Each row below holds a small network's activations on one record, seen along a few directions.
Here are examples, each followed by its value of one field, N.
Other fields move the rows too, some of them a lot.
Strong random noise was added to every row along 14 fixed directions; ignore it. To show where, here is one row again and again, with new noise each time:
-203  -40   57  202 -124  434   86  -98   81 -246  301  240  -74  387  -21  110  506  256  194 -102  362  266   69 -321 -120  -99  190  146
-188 -225 -442  216  111 -188 -165 -128  -48  296 -269  130  210  -26  -84   24 -150 -177 -240    3 -286 -273   47  192   80  -25 -170  329
-194 -211  303   -7 -275   93  -77 -267   56 -169  -57   95 -371  319 -141  127  -92 -311 -117 -149   22   21  488 -247  124 -161 -435  638
-147  -24 -503   29  -81  113 -128  -61  -23   40  -28  105  193  149 -141  -57  280 -188  246 -240  199  -70  523  -12  -60  498  192  162
-194 -221 -241  112   15  -73 -313 -201   77 -105 -261  -97 -150  434 -467 -166 -214  -87 -197  154 -169 -344 -301   80  111    5  273 -101
 232   35  406  -49  -19 -203  506 -101   33  506 -421  163  131  256  279  382  147  116  -50  172 -306  207 -549  281  257 -504 -136  305
 137 -257  122   74    9   76  224  130   91  251 -232  -19   42  136  -95  216 -225  306  106  212  149 -133 -356 -381 -252  -63  194   95
-368  -70 -396  283   93  119   53 -254   36  289 -250  144   -1   52   53  -51   37  -59 -315  -34 -606 -162 -101  714  402 -157   -8 -284
  -5   80 -152 -200 -123  378  298 -341 -230  124 -209  123 -146  157 -156  305  133   95 -121 -268  352  177  356  354   28  150  396  -83
-124 -421  133  160   85  323  194  -80  217  -69 -163 -128 -180  184  -98  308 -279  164  198  -38 -219 -508 -118   93  -40  177  220 -284
 396  258  319  -64   51 -127   -1  -39   13  -28 -102  -26  153  161  143    4  464  -45  323  -33  209  204 -136  -93   33 -119   21  307
   5   84  -12  260 -652  215  120   57  -79  557  -73  -43  -34 -325  221 -245 -118  283 -469  102   21  435  169 -200 -194 -173 -183   80
  14 -184 -290  244  257 -180  -23 -275 -141  189 -196  144  409  -97   76  344   93   52 -163 -108 -224 -287 -169  516    1  -60   27  304
 176 -163 -134   53 -145 -151   30 -174 -116  212 -347  110  300  177 -308   90  -40  287   64  236  282 -214 -426 -172 -159 -228  199  481
 105  149  201  165  116  226 -245  220   93 -136   23 -549 -265   91  233 -224  -49   43  249   12 -113    9 -396 -392  -34  -70  -62 -609
 315  -49  270   49   20 -301 -171 -267  -36 -133 -147  -93  226 -109   77  178  109 -180   78 -167  -86 -269  118  293    1   43 -172  525

-290 -127 -537  238  326  101 -241  332  230   92  191  471  124 -321 -297 -593   41 -168   87  203  277 -117  518 -568 -134   95  -10  269 -> n2
 -62  -53   32   -9   51   78  -22  270  208  -16  142 -274  -92  147  238   16  -17 -177  265  -90 -140  -36  100 -237  -84  432  -33 -341 -> n3
-129  -36 -244 -278   -7  -72   68  -89 -200  -76  106  114   -9  251 -139  386    7  -53 -302 -143  227  230  131  139 -128  269  283   34 -> n6
  77  314  101   63  281   90 -189 -394 -133 -357 -186  -69 -110   19   46 -165  240  -45  238  -62 -215 -190 -410  391  510 -696 -288 -139 -> n7
 312  308   96 -126 -485 -202  131  152 -100  232  -15  144  346 -418  125 -199  141  122   73   58  251  297  357  -59  -94   67 -128  313 -> n8
  42  282 -283  -15 -264   60  261 -127   53  526 -251   54  165  114  166 -324  533 -148   90  -41 -277  293  102  538  309  179  207 -159 -> n1
 263  102  265   37  -19  263  136  -78  -62  -35 -152 -337  -34 -313  349  152    4   82  336 -295 -186 -166   80  252   74   44 -190 -268 -> n7
 -39 -141  302 -418  257  -97  249  155  122 -262  -80 -206 -101  314  150  641 -217 -338  609 -288 -266 -331  178   57  160  445 -208 -140 -> n6
-243   13  152  -68 -401 -103 -208   13  180 -255  158  -86 -217  546 -172 -241  135 -245   97   53  -82  169   54 -270  140  125  -44   95 -> n4
 382   46  178  182   -4 -127  -79 -271  173   -4 -166  273  205 -584 -222 -471  168   -1 -108  119   51 -274  358  454   27  -50  161  449 -> n1
-165 -125  -51   29 -460   75  -16   -7   -6  157  -95  179 -158  -30 -344 -232 -280   90 -304  151  186  101  240 -316  -43 -116  -38  303 -> n4
   4 -100  174  -59   79 -174  -78  176    1 -172  370  -84  -17 -236  -49   62 -224  108 -319  123  176   17   31  -99 -361  173  143 -121 -> n2
 413  -57  287 -418 -326 -253  292  176 -109  334 -233 -245   21  -22  -49  360 -449   77 -180   98  224  106   35 -163 -381  362  241   90 -> n3
-142  174  -45  -73  -85 -224 -156  291 -100 -161  432  -99   83  -30  296   62   17   -3 -171  -45 -114  284  -30  -53  -90  141 -143 -335 -> n8
  29 -117  528   47 -560   -3  177  111  367   59  -33  -25 -124  -11   76 -105 -151  -76  111   58 -256   -8  357 -117    0  219 -171  223 -> n5
-153   51  -29 -219  291 -101  123  -34 -265 -368  311   77  169 -102  103  525  -15  125  109 -155   89 -135 -169  281   12 -150 -140 -165 -> n5

Which value of N does each new row have?
 -74  175  -32  143 -478 -169 -414 -193   44 -387  241 -321  185  520   48 -268  573 -118  336 -137 -251   40 -249  172  153  250  121  -67 -> n4
  40  103    3  161  281  280  197   21   68  266 -234  112  -80  -49  113  -26  122  108   57  -23  -44  152 -168   42  177 -255   30 -137 -> n5
  76   52  190   69  122  403  172  229   80  206  185   11 -304 -226  246  -39  -12  107 -196  -44  295  441  309 -447 -270   16    1 -174 -> n1
-367 -160 -361    1  488  139  263  552  102  282  147  521  -20  122 -138  227 -182  182 -168  205  223  302  -32 -548 -149  -36  231 -164 -> n4
-483 -412 -515  219  240   -9  -11   78  223  146   60  480   68  262 -201  100  -21 -184 -280  -25 -243  -81  339   70   22  363  202  178 -> n8
 147 -328   19  712  172  344 -563 -394  143 -215 -158 -293 -188  317  -13  -86  195  -37  -41 -234 -188 -178 -217 -229 -135  -52  106  329 -> n7
 195  107 -199    6 -148 -158  -44  112 -364  251   24 -275  308 -440  215  159 -246  224 -212  -44  128   99 -154  -49 -348   51  -86  -50 -> n5
-291  247 -237 -290   58   81  118   30  -86  -81  145  334 -171   78 -265  -90   66  -31 -283    1  302  348  298  174  139   10  252 -235 -> n5
